These are the activations of a small network on made-up records, seen along a few directions, one row for each record.
Each row is followed by the record's values for the fields VIREZ, SIPUM, GOMOR, MUSAD, DAP, PENOR, NOTO.
A field that a record lacks is written missing.
Other fields move the rows too, some of them a lot.
Strong random noise was added to every row along 2 fixed directions; ignore it. To show where, here is one row again and again, with new noise each time:
[-179  -24  180 -308   69  -22   21   42  -14   44 -201  -44 -429 -105
  277  104  112 -365   42]
[-121  -65  -40 -251  181  143  -84   55   50   91  -67   20 -350 -117
  248  225  142 -379  -35]
[-393  153  118 -427 -148 -172   65  -83   96  -37  -87 -286 -688  -66
  209   54  125 -479   58]
[  57 -216  137 -165  333  202  -72  169  -91  145 -249  222 -138 -148
  330  211  113 -260  -10]

[-108  446 -564  -13  -22 -158 -214 -123  174  -45  437   48   -7  357
 -290  -20  276  259   35]	VIREZ=mediz, SIPUM=zed, GOMOR=zepiz, MUSAD=dol, DAP=missing, PENOR=fas, NOTO=rati
[   8  -71 -112  114 -103  -25 -167  -94  -94 -187  208    9   22   79
 -100  137 -120 -122   90]	VIREZ=missing, SIPUM=missing, GOMOR=missing, MUSAD=batu, DAP=missing, PENOR=sela, NOTO=missing
[ 323 -126  507    1  351 -355 -137  267 -509   42 -582  555  193  228
  333  -91  157  242  204]	VIREZ=roba, SIPUM=zed, GOMOR=zosi, MUSAD=dol, DAP=bof, PENOR=sela, NOTO=reki
[ 325 -235  332  157   37   -6   77  186 -284   24 -261  259  392   18
   52  -86 -195  205  146]	VIREZ=kabe, SIPUM=fovob, GOMOR=por, MUSAD=los, DAP=missing, PENOR=pefu, NOTO=gub
[   9 -187   43   50  122  433  183   86  209  219 -102  -85  167 -347
  107   -7  -49    2 -216]	VIREZ=kabe, SIPUM=fovob, GOMOR=por, MUSAD=lavus, DAP=siv, PENOR=pefu, NOTO=gub
[  67   29  196  -12 -274 -274    3   -4 -206 -134  -99  -16  -57  179
  -86  -89 -145  -28  167]	VIREZ=kabe, SIPUM=zed, GOMOR=vafus, MUSAD=dol, DAP=missing, PENOR=pefu, NOTO=gub
[   4 -147 -224  139  370  504 -137   18  239  203  155  -52  103 -238
  171  127  132  -27 -226]	VIREZ=missing, SIPUM=missing, GOMOR=missing, MUSAD=lavus, DAP=sopuv, PENOR=sela, NOTO=momun
[ -59  110 -185  -54   69  -72  -20  -43  149   64  126 -157  -61   18
   31  -51  126   86  -59]	VIREZ=mediz, SIPUM=fovob, GOMOR=vafus, MUSAD=los, DAP=sopuv, PENOR=sela, NOTO=momun
[-103  210 -168   64  203 -153 -141  -44   39  150  -79   13  -72  118
   16   -9  392  239 -182]	VIREZ=missing, SIPUM=missing, GOMOR=missing, MUSAD=batu, DAP=bof, PENOR=pefu, NOTO=fafe
[  24 -141 -662 -101  405  567 -267   -8  249  203  340   50 -114 -180
   74  537  152 -368 -261]	VIREZ=kabe, SIPUM=fovob, GOMOR=zosi, MUSAD=lavus, DAP=sopuv, PENOR=fep, NOTO=reki
[ 492 -163   44  193  504    2 -191  207 -278  187 -237  487  513  154
  181   11  131  462   24]	VIREZ=roba, SIPUM=fovob, GOMOR=zosi, MUSAD=dol, DAP=bof, PENOR=sela, NOTO=momun
[  53 -104  302  -84  391 -122 -182  158 -185   52 -399  346 -161    3
  385   43  360  -56   32]	VIREZ=missing, SIPUM=missing, GOMOR=missing, MUSAD=batu, DAP=duka, PENOR=sela, NOTO=reki
[ 240 -192 -232  171  107  230  -81   29   -6   34  189   96  333  -30
  -57  155 -165   70   -7]	VIREZ=mediz, SIPUM=fovob, GOMOR=vafus, MUSAD=batu, DAP=missing, PENOR=pefu, NOTO=momun
[ 235  -63   61    8    9 -140 -186  167 -342  -23 -136  329   33  190
    5   52  -40 -105  184]	VIREZ=kabe, SIPUM=kaza, GOMOR=vafus, MUSAD=dol, DAP=missing, PENOR=pefu, NOTO=gub
[-181   89   23    4 -240  109  233  -86  260   20   78 -303  -76 -153
 -120 -117 -119  -17 -112]	VIREZ=kabe, SIPUM=zed, GOMOR=zepiz, MUSAD=batu, DAP=koz, PENOR=pefu, NOTO=gub
[ 291 -173  747 -146   72 -394   17  266 -584   48 -756  397 -116   84
  281 -185   25  -83  243]	VIREZ=kabe, SIPUM=kaza, GOMOR=zosi, MUSAD=dol, DAP=duka, PENOR=fep, NOTO=gub
[-216  311 -399   22   -8    6  -40  -90  348   82  270 -141   76   48
 -177 -162  192  293 -181]	VIREZ=roba, SIPUM=zed, GOMOR=zepiz, MUSAD=los, DAP=koz, PENOR=fas, NOTO=gub
[-159  122 -100    6 -401 -128  147 -195  110 -161  298 -390  -94   34
 -222  -90 -253  -84   70]	VIREZ=kabe, SIPUM=fovob, GOMOR=por, MUSAD=batu, DAP=missing, PENOR=pefu, NOTO=momun
[-133  147 -402 -108 -222  -65 -197  -45  110 -105  324  -70 -284  140
 -162  150   39 -307   -9]	VIREZ=kabe, SIPUM=kaza, GOMOR=por, MUSAD=los, DAP=missing, PENOR=pefu, NOTO=gub
[-263  487 -438  -79 -449 -259  -29 -274  228 -200  507 -348 -282  308
 -420  -11   34    6   48]	VIREZ=kabe, SIPUM=zed, GOMOR=zepiz, MUSAD=dol, DAP=missing, PENOR=pefu, NOTO=rati
[-155  192 -490 -128 -158  -47 -320  -75  114  -94  350  -44 -288  198
 -114  198   97 -331  -24]	VIREZ=mediz, SIPUM=kaza, GOMOR=vafus, MUSAD=los, DAP=missing, PENOR=sela, NOTO=gub
[ 294 -261  -83  264   60  309   13   29   -6   34  129   96  485  -82
  -90   99 -259  175  -65]	VIREZ=kabe, SIPUM=fovob, GOMOR=por, MUSAD=batu, DAP=missing, PENOR=pefu, NOTO=momun
[ -92  313  -63  -66 -437 -419   90 -156  -14 -238  247 -225 -213  276
 -288 -159  -86   56  208]	VIREZ=kabe, SIPUM=fovob, GOMOR=zepiz, MUSAD=dol, DAP=missing, PENOR=pefu, NOTO=rati
[ -96 -163  -46 -155   73  142  -82   37   18  -41    9   57  -78 -100
  172  241   -7 -299  -44]	VIREZ=roba, SIPUM=zed, GOMOR=vafus, MUSAD=lavus, DAP=missing, PENOR=pefu, NOTO=reki
[ 218 -278  403  197  329    7  -61  148 -390  -87 -428  501  357  -18
  163   56   26  125  119]	VIREZ=missing, SIPUM=missing, GOMOR=missing, MUSAD=batu, DAP=missing, PENOR=sela, NOTO=nosu
[ 184  -65  459  -39  -50 -272  121   12 -324   15 -395   19  -30   88
   70 -139  -83   97  141]	VIREZ=kabe, SIPUM=fovob, GOMOR=zosi, MUSAD=dol, DAP=duka, PENOR=fep, NOTO=missing
[-238   -6 -379 -160   45  362  -32  -41  336  138  233 -272 -308 -236
   60  198   77 -398 -206]	VIREZ=kabe, SIPUM=fovob, GOMOR=vafus, MUSAD=lavus, DAP=sopuv, PENOR=pefu, NOTO=gub
[ -31  338 -542 -153  518   45 -323  166  240  298  170  222  -10  194
   66   78  630  220 -193]	VIREZ=roba, SIPUM=kaza, GOMOR=por, MUSAD=dol, DAP=sopuv, PENOR=sela, NOTO=rati
[ -37  -75  193  112 -169  208  384  -80  183   35   15 -302  133 -287
  -60 -187 -296   93  -85]	VIREZ=kabe, SIPUM=fovob, GOMOR=zepiz, MUSAD=lavus, DAP=koz, PENOR=pefu, NOTO=momun
[ 230  -92 -146   30  452   -2 -329  167 -178  102 -114  455  179  157
  197  211  241   88  -28]	VIREZ=roba, SIPUM=zed, GOMOR=zosi, MUSAD=los, DAP=bof, PENOR=sela, NOTO=reki
[  23  163 -130  273   68  139  170 -160  223   57  147 -121  270  -31
 -333  -70   -8  419 -273]	VIREZ=missing, SIPUM=missing, GOMOR=missing, MUSAD=dol, DAP=koz, PENOR=fep, NOTO=vig
[-383  413  247 -150 -179 -621  106 -134  -49    1 -289 -277 -457  162
   33 -303  335  132   34]	VIREZ=missing, SIPUM=missing, GOMOR=missing, MUSAD=batu, DAP=bof, PENOR=pefu, NOTO=fafe
[  39   58  112   39  202  247  150   99  162  186 -127  135  175  -95
  -10  -23  121  259 -141]	VIREZ=kabe, SIPUM=kaza, GOMOR=zepiz, MUSAD=batu, DAP=koz, PENOR=pefu, NOTO=rati
[ 219   -9 -125   88  296   77 -145  167  -91  112  -16  387  344  150
    9   76  159  276   59]	VIREZ=mediz, SIPUM=zed, GOMOR=por, MUSAD=los, DAP=missing, PENOR=sela, NOTO=rati
[  21   22 -555  -16  -21  145 -394    6   39  -40  364  113 -152  150
 -117  324   31 -371  -33]	VIREZ=kabe, SIPUM=kaza, GOMOR=vafus, MUSAD=los, DAP=missing, PENOR=pefu, NOTO=gub
[ -88  -79  207   19  -66  -50  -65   10 -139 -158 -173   84  -76  -46
   99  -26  -25 -173  108]	VIREZ=missing, SIPUM=missing, GOMOR=missing, MUSAD=batu, DAP=missing, PENOR=sela, NOTO=nosu
[ 230 -291  433  187  203  148  167  177 -158   67 -368  398  588 -136
  170 -202 -103  423   18]	VIREZ=mediz, SIPUM=zed, GOMOR=zepiz, MUSAD=lavus, DAP=missing, PENOR=fas, NOTO=gub

Which values does each new row have?
[-166  -22  -84   39  -65   45 -102  -67    1 -159   82  -28  -88  -62
   -9   48  -22 -220   27]	VIREZ=missing, SIPUM=missing, GOMOR=missing, MUSAD=batu, DAP=missing, PENOR=sela, NOTO=nosu
[-401  183 -487  -32   16  302  -44 -271  514   75  470 -538 -245 -220
   -8   59  160 -170 -288]	VIREZ=missing, SIPUM=missing, GOMOR=missing, MUSAD=lavus, DAP=sopuv, PENOR=sela, NOTO=momun
[ 142 -179   23  140  -10   19 -210    9 -184 -159   64  174   95   86
  -11  158 -119  -96  111]	VIREZ=missing, SIPUM=missing, GOMOR=missing, MUSAD=batu, DAP=missing, PENOR=sela, NOTO=missing
[-328  397 -464  -27   72 -204 -179 -165  201   99  198 -219 -330  159
  -97   30  439   65 -206]	VIREZ=missing, SIPUM=missing, GOMOR=missing, MUSAD=batu, DAP=bof, PENOR=pefu, NOTO=fafe
[ -21  -76  377    1 -203    3  350   37   69   13 -194 -154    6 -212
   31 -226 -190   55    9]	VIREZ=kabe, SIPUM=fovob, GOMOR=zepiz, MUSAD=batu, DAP=koz, PENOR=pefu, NOTO=gub
[ -88  -46 -375   61  -21  528   84  -58  435  132  339 -233    8 -285
  -83  126 -100 -143 -272]	VIREZ=kabe, SIPUM=fovob, GOMOR=zepiz, MUSAD=lavus, DAP=koz, PENOR=pefu, NOTO=gub
[ -80   -1 -151   71  125   30 -205  -55  -64 -154   59  176  -28   58
  -26  203  118 -152   18]	VIREZ=missing, SIPUM=missing, GOMOR=missing, MUSAD=batu, DAP=missing, PENOR=sela, NOTO=nosu
[-125  -58  151   22  146  190   47  -25  128  115  -76 -181  -68 -221
  220  -86   90  -22  -90]	VIREZ=missing, SIPUM=missing, GOMOR=missing, MUSAD=lavus, DAP=sopuv, PENOR=sela, NOTO=momun
[-334   75 -437 -211  -56  336  -23 -114  435  108  308 -401 -405 -219
   27  197   95 -431 -242]	VIREZ=kabe, SIPUM=fovob, GOMOR=vafus, MUSAD=lavus, DAP=sopuv, PENOR=pefu, NOTO=gub
[-426  188  -61  -79 -138   25  143 -229  330   17  156 -551 -317 -227
   80 -137   79  -74 -120]	VIREZ=missing, SIPUM=missing, GOMOR=missing, MUSAD=lavus, DAP=sopuv, PENOR=sela, NOTO=momun
[ 190  114   71  146  -64 -170   17   34 -196  -80   11  180  250  265
 -214 -105  -51  312  159]	VIREZ=kabe, SIPUM=zed, GOMOR=zepiz, MUSAD=dol, DAP=missing, PENOR=pefu, NOTO=rati
[ -21 -152   44   24   63  214   28   51   84   32  -70   84  198 -148
  103    8  -19    2  -80]	VIREZ=mediz, SIPUM=zed, GOMOR=por, MUSAD=lavus, DAP=missing, PENOR=sela, NOTO=gub
[  67 -192 -194 -127  345  360  -91   54   53  181  -16   99  -67 -201
  179  340   94 -251 -132]	VIREZ=kabe, SIPUM=fovob, GOMOR=zosi, MUSAD=lavus, DAP=sopuv, PENOR=fep, NOTO=reki
[-470  241 -328 -104 -107  196   30 -326  549   34  395 -644 -338 -212
   18  -23  154 -161 -275]	VIREZ=missing, SIPUM=missing, GOMOR=missing, MUSAD=lavus, DAP=sopuv, PENOR=sela, NOTO=momun
[ -57  180 -596   38 -215   68 -208 -141  207  -67  506 -175  -73  171
 -301  170  -22 -114  -86]	VIREZ=kabe, SIPUM=zed, GOMOR=por, MUSAD=dol, DAP=missing, PENOR=pefu, NOTO=gub
[ 152  -26 -110   17  -44  -59 -222   90 -196  -39   11  211  -11  174
  -63  111  -31 -150   85]	VIREZ=kabe, SIPUM=kaza, GOMOR=vafus, MUSAD=dol, DAP=missing, PENOR=pefu, NOTO=gub
[-387  101   33 -286 -221   40  177 -102  266   34   -2 -455 -487 -205
  108  -34   28 -361  -85]	VIREZ=kabe, SIPUM=fovob, GOMOR=vafus, MUSAD=lavus, DAP=sopuv, PENOR=pefu, NOTO=gub
[  56 -119 -252  176  -31  108 -213  -95  -42 -164  311   27  128   55
 -146  211 -133 -115   18]	VIREZ=missing, SIPUM=missing, GOMOR=missing, MUSAD=batu, DAP=missing, PENOR=sela, NOTO=missing
